Small tables with named rows and columns. After each table, cells are looked up by row and column.

mib.csv
,zeruzif,mobi,fim,dufika
goz,-87.7,21.3,-48.6,24.1
voz,-9.3,70.7,26.5,-86.7
zikurob,-52.6,78.9,18.7,-55.4

What is the fim of goz in mib? -48.6
What is the mobi of voz in mib? 70.7
What is the fim of voz in mib? 26.5
What is the zeruzif of zikurob in mib? -52.6
What is the fim of zikurob in mib? 18.7
What is the zeruzif of voz in mib? -9.3
What is the dufika of goz in mib? 24.1

vogezi =
	karepeg	remusa	gusanaf	vate	satoma
mar	7625	4119	4122	5410	3198
taso	6905	5240	7594	6011	4001
nuledir	6913	6764	2599	7266	7420
taruges	6348	7043	7922	3724	6167
rop	7392	3447	9033	8192	3754
zitevim	2576	4563	4916	1866	7119
fom	3497	3180	3121	7389	3541
finesa	6767	7889	3365	4602	3405
geropub	4806	7771	6619	2928	3223
fafa	4414	3976	6231	7229	3241

What is the remusa of fafa in vogezi? 3976
What is the vate of mar in vogezi? 5410
What is the remusa of finesa in vogezi? 7889
What is the karepeg of nuledir in vogezi? 6913
What is the vate of finesa in vogezi? 4602
What is the karepeg of mar in vogezi? 7625
What is the karepeg of taso in vogezi? 6905
What is the gusanaf of taruges in vogezi? 7922
What is the remusa of mar in vogezi? 4119
What is the satoma of fafa in vogezi? 3241
What is the karepeg of geropub in vogezi? 4806
What is the vate of taruges in vogezi? 3724
What is the karepeg of zitevim in vogezi? 2576
What is the satoma of taso in vogezi? 4001
What is the satoma of nuledir in vogezi? 7420

pavor =
,gika,fem,lopido
pak,-24.24,-70.78,-43.94
ril,-73.43,96.11,22.22
govu,-54.12,-37.55,-43.37
malem,-12.08,-95.37,-62.65

What is the fem of ril in pavor? 96.11
What is the gika of ril in pavor? -73.43
What is the gika of pak in pavor? -24.24
What is the fem of govu in pavor? -37.55
What is the lopido of govu in pavor? -43.37
What is the fem of malem in pavor? -95.37
What is the lopido of pak in pavor? -43.94
What is the gika of malem in pavor? -12.08
What is the lopido of ril in pavor? 22.22
What is the lopido of malem in pavor? -62.65
What is the fem of pak in pavor? -70.78
What is the gika of govu in pavor? -54.12
Which row has the largest gika? malem

mup
cols = nad, tepa, basim, mave, ner, lud, gogafem, gobig, bil
pudid: [0.3, 0.7, -0.3, 0.1, -0.1, 0.7, 0.0, -0.1, 0.4]
gat: [-0.4, -0.1, -0.6, 0.5, -0.5, 0.1, -0.4, -0.1, 0.4]
roda: [-0.3, -0.6, 0.8, -0.1, 0.0, -0.4, 0.1, -0.1, 0.3]
vatunuv: [-0.3, -0.2, 0.2, 0.4, 0.7, -0.2, 0.2, 0.1, 0.6]
venefiv: [0.3, -0.4, 0.9, -0.2, 0.2, -0.1, 0.3, -0.3, 0.3]
lokis: [0.1, 0.3, 0.3, 0.3, 0.1, -0.1, 0.1, -0.3, 0.5]
zukes: [-0.2, -0.3, 0.0, 0.1, 0.5, -0.4, -0.4, -0.1, -0.2]
fub: [-0.1, 0.4, 0.1, -0.2, 0.1, -0.1, -0.3, 0.0, -0.6]
napo: [0.5, -0.1, -0.2, -0.4, 0.4, 0.1, 0.1, 0.4, 0.0]
maf: [0.6, 0.0, 0.4, -0.5, 0.4, 0.2, 0.2, 0.6, 0.5]

What is the basim of maf in mup? 0.4
What is the ner of pudid in mup? -0.1
What is the bil of maf in mup? 0.5
What is the bil of napo in mup? 0.0
What is the nad of pudid in mup? 0.3
What is the bil of pudid in mup? 0.4
What is the gobig of vatunuv in mup? 0.1
What is the nad of vatunuv in mup? -0.3
What is the basim of vatunuv in mup? 0.2
What is the gobig of pudid in mup? -0.1
What is the tepa of fub in mup? 0.4
Which row has the largest ner? vatunuv

